Each row below holds a small network's activations on one input, seen along a few directions.
Each table varies a few parts of the input and shows all the possible inputs, shuffled.
Descriptions start from the smaller parts, as in this example, which fits no table here: one of 2 separate values, together with either a single point or one of 11 places along a line or (one of 5 places around a ring, together with one of 6 places along a line).
Shared parts are said once, and a part with two or three values counts as separate values.
In the rows, 128 means zero.

Other details of the inputs vary at random and push rows far along two fixed directions, the same in every table; ignore that.

A family of inputs:
r1: [148 145 102 153 162 106 122 127 143 108 176 123]
r2: [141 136 111 150 139 115 146 142  78 178 132 112]
r3: [119 110 148  99 101 139 132 138 101 133  84 132]
r4: [138 136 114 130 147 139 106  93 164 103 158 150]
r5: [121 122 151 102 128 132 131 153 134 105 121 120]
r6: [101 112 181  85  82 166 155 152 113 139  63 127]
r7: [144 143 115 163 148 121 137 120 107 144 144 130]
r8: [133 141 118 145 152 107 123 135 134 116 153 113]
r9: [124 132 142 133 104 117 127 155  81 167 108 145]
r10: [142 140 103 149 148 118 125 118 113 154 152 123]
r11: [ 93  97 173  89 102 139 138 163 125 126  78 108]
r12: [ 93  70 187  57  90 164 130 151 164  86  69 133]
r13: [108 116 144  97  99 137 127 136  98 156  89 122]
r14: [137 147 101 152 145 116 107  89 146 112 154 147]
r15: [131 133 129 110 122 155 104  87 195  82 145 155]
r16: [120 115 132 125 129 123 144 156 121 131 126 114]
r17: [157 131 114 138 148 132 119 107 145 103 151 147]
r18: [113 146 124 151 109 116 164 159  56 224 107  84]
r19: [149 129 118 116 126 144 112 101 175  89 146 148]
r20: [164 165  49 203 167  75 120 102  94 168 189 119]
r21: [137 125 120 126 145 125 122 129 159  91 157 134]
r22: [102 139 152 134  99 135 166 156  76 195  89 102]
r23: [103  98 156 107 111 130 136 155 130 128  94 112]
r24: [130 127 123 106 126 141  91  84 175  84 139 159]
r25: [134 113 139  94 121 152  92  83 187  51 123 173]
r26: [136 157 102 182 155 109 140 121  94 170 154 120]
r27: [116 113 127 137 129 114 149 157 113 149 122 106]
r28: [129 139 115 154 150 101 127 138 124 130 147 107]
r29: [148 132 123 125 128 143 120 105 166  91 141 148]
Description of these inputs: either a single point or one of 10 places around a ring or (one of 3 separate values, together with one of 6 places around a ring).
Question: List by row number the other inputs of the same sort as r5.
Answer: r1, r8, r11, r12, r16, r21, r23, r27, r28

A family of inputs:
r30: [158 160  90 171 176  96 121 119 133 125 189 119]
r31: [164 124 103 100 143 150  59  46 239  18 175 194]
r32: [ 95  99 174  64  87 160 114 130 126 117  68 145]
r33: [139 143 100 151 126 113 139 131  76 189 131 117]
r34: [109  95 153 111 115 128 155 171  92 148  89 103]
r35: [162 126  99 131 173 129  98  93 193  47 182 151]
r36: [106 121 158 107 112 127 140 172 106 140 106 106]
r37: [133 153  89 177 141  91 128 117  74 186 147 110]
r38: [100  96 157 109 107 120 154 176 101 149  84 103]
r39: [140 166  74 193 167 105 135  95 160 144 198 100]
r40: [117 103 151  93 121 138 108 137 186  64 121 142]
r41: [108 111 180  78  87 168 133 133 135 108  72 144]
r42: [101 111 182  82  94 166 132 133 135 112  74 146]
r43: [136 150 118 164 126 120 151 139  79 187 124 117]
r44: [151 161  91 188 144 109 150 126  85 187 159 122]
Question: Describe the family of inputs behind these rows.
Answer: either a single point or one of 6 places around a ring or (one of 2 separate values, together with one of 4 places along a line)
Question: Which other rows does r32 become when the choice among 2 separate values takes its other values? List them by row number.
Answer: r42
Question: Start at r32 and move only the place on the line of 4, one step at a time. The first step leads to r37. Which rows follow, in order?
Answer: r31, r33

A family of inputs:
r45: [146 150  71 168 171  84 105 111 160 117 193 117]
r46: [108 120 123 143  97 117 154 140  70 206  88 109]
r47: [105 124 146 145 126 120 162 173  82 153 100 109]
r48: [136 163 127 143 133 129 132 121  95 159 139 136]
r49: [125 132 127 117 128 152 106  80 172  93 129 141]
r50: [ 90 119 163 112 103 117 149 179 103 161  88  93]
r51: [116 113 163 117 119 127 164 177  69 158  79 108]
r52: [143 138 120 137 134 155 176 143 142 155 151  92]
r53: [155 111 114 116 150 127 101 117 147  92 148 142]
r54: [140 163  87 169 166 117 110  68 159 122 180 134]
r55: [115  96 142  96 114 126 140 171  76 167  93 102]
r56: [158 144  93 153 129 120 106  96 140 121 157 171]
r57: [156 160 113 140 139 137 100  88 152  99 161 162]
r58: [130 129 109 139 126 132 113  90 150 124 133 137]
r59: [140 119  99 110 147 120  92 104 179  72 168 136]
r60: [120  86 198  21  67 203  93 107 196  39  72 196]
r61: [122 147 117 199 153  83 158 161  87 176 153  97]
r62: [116  78 190  46 101 164 129 150 133  80  62 144]
r63: [114 141 131 161 126 100 141 156 120 138 138 104]
Question: Describe the family of inputs behind these rows.
Answer: either a single point or (one of 2 separate values, together with one of 4 places along a line) or one of 10 places around a ring
Question: Which other rows does r48 become when the choice among 2 separate values takes its other values? List them by row number.
Answer: r54

A family of inputs:
r64: [130 161  92 190 139  72 132 138  31 215 145 112]
r65: [130 126 135 100 150 150  99  94 224  42 157 137]
r66: [ 91  94 190  55  60 200 137 134 155 125  56 139]
r67: [148 134 110 151 143 104 147 167  83 161 148 108]
r68: [149 130 120 106 143 146  70  77 181  55 145 195]
r69: [145 164 107 178 155 112 139 139 129 130 179 120]
r70: [167 134 121 123 146 144  86  74 160  75 151 182]
r71: [104  93 176  64  95 147 169 199  66 176  61  90]
r72: [128 156  84 198 178  83 130 114 135 135 179  98]
r73: [136 142 101 182 168  99 110 103 178  84 180 140]
r74: [ 91 104 187  70  69 186 166 140 112 165  43 130]
r75: [115  89 167  92  96 137 146 178 113 121  80 128]
r76: [126 115 110 164 144  84 143 153  91 157 131 107]
r77: [ 98 116 155  86  84 135 125 141 111 161  77 116]
r78: [129 156 125 182 138  95 157 159  98 161 139 109]
r79: [135 121 153  96 102 168 135 119 111 125  85 147]
r80: [136 112 130  83 114 171  71  60 251  32 151 180]
r81: [153 186  39 216 167  56 103  93  97 166 201 123]
r82: [130 105 102 134 152 108 112 120 154  93 148 122]
r83: [105 129 160 123  85 152 189 161  27 230  59  97]
r84: [152 136  76 166 170  88 131 131 111 152 174  95]
r85: [117 115 176  57 120 180 119 123 200  53 126 140]
Question: Describe the family of inputs behind these rows.
Answer: either one of 10 places around a ring or (one of 2 separate values, together with one of 6 places around a ring)
Question: Start at r80 and move only the place on the ring of 10, one step at a time. The first step leads to r66. Which rows follow, in order?
Answer: r74, r83, r79, r70, r68, r64, r81, r77
Question: Which other rows does r78 become when the place on the ring of 6 takes its other values? List them by row number.
Answer: r65, r69, r72, r73, r85
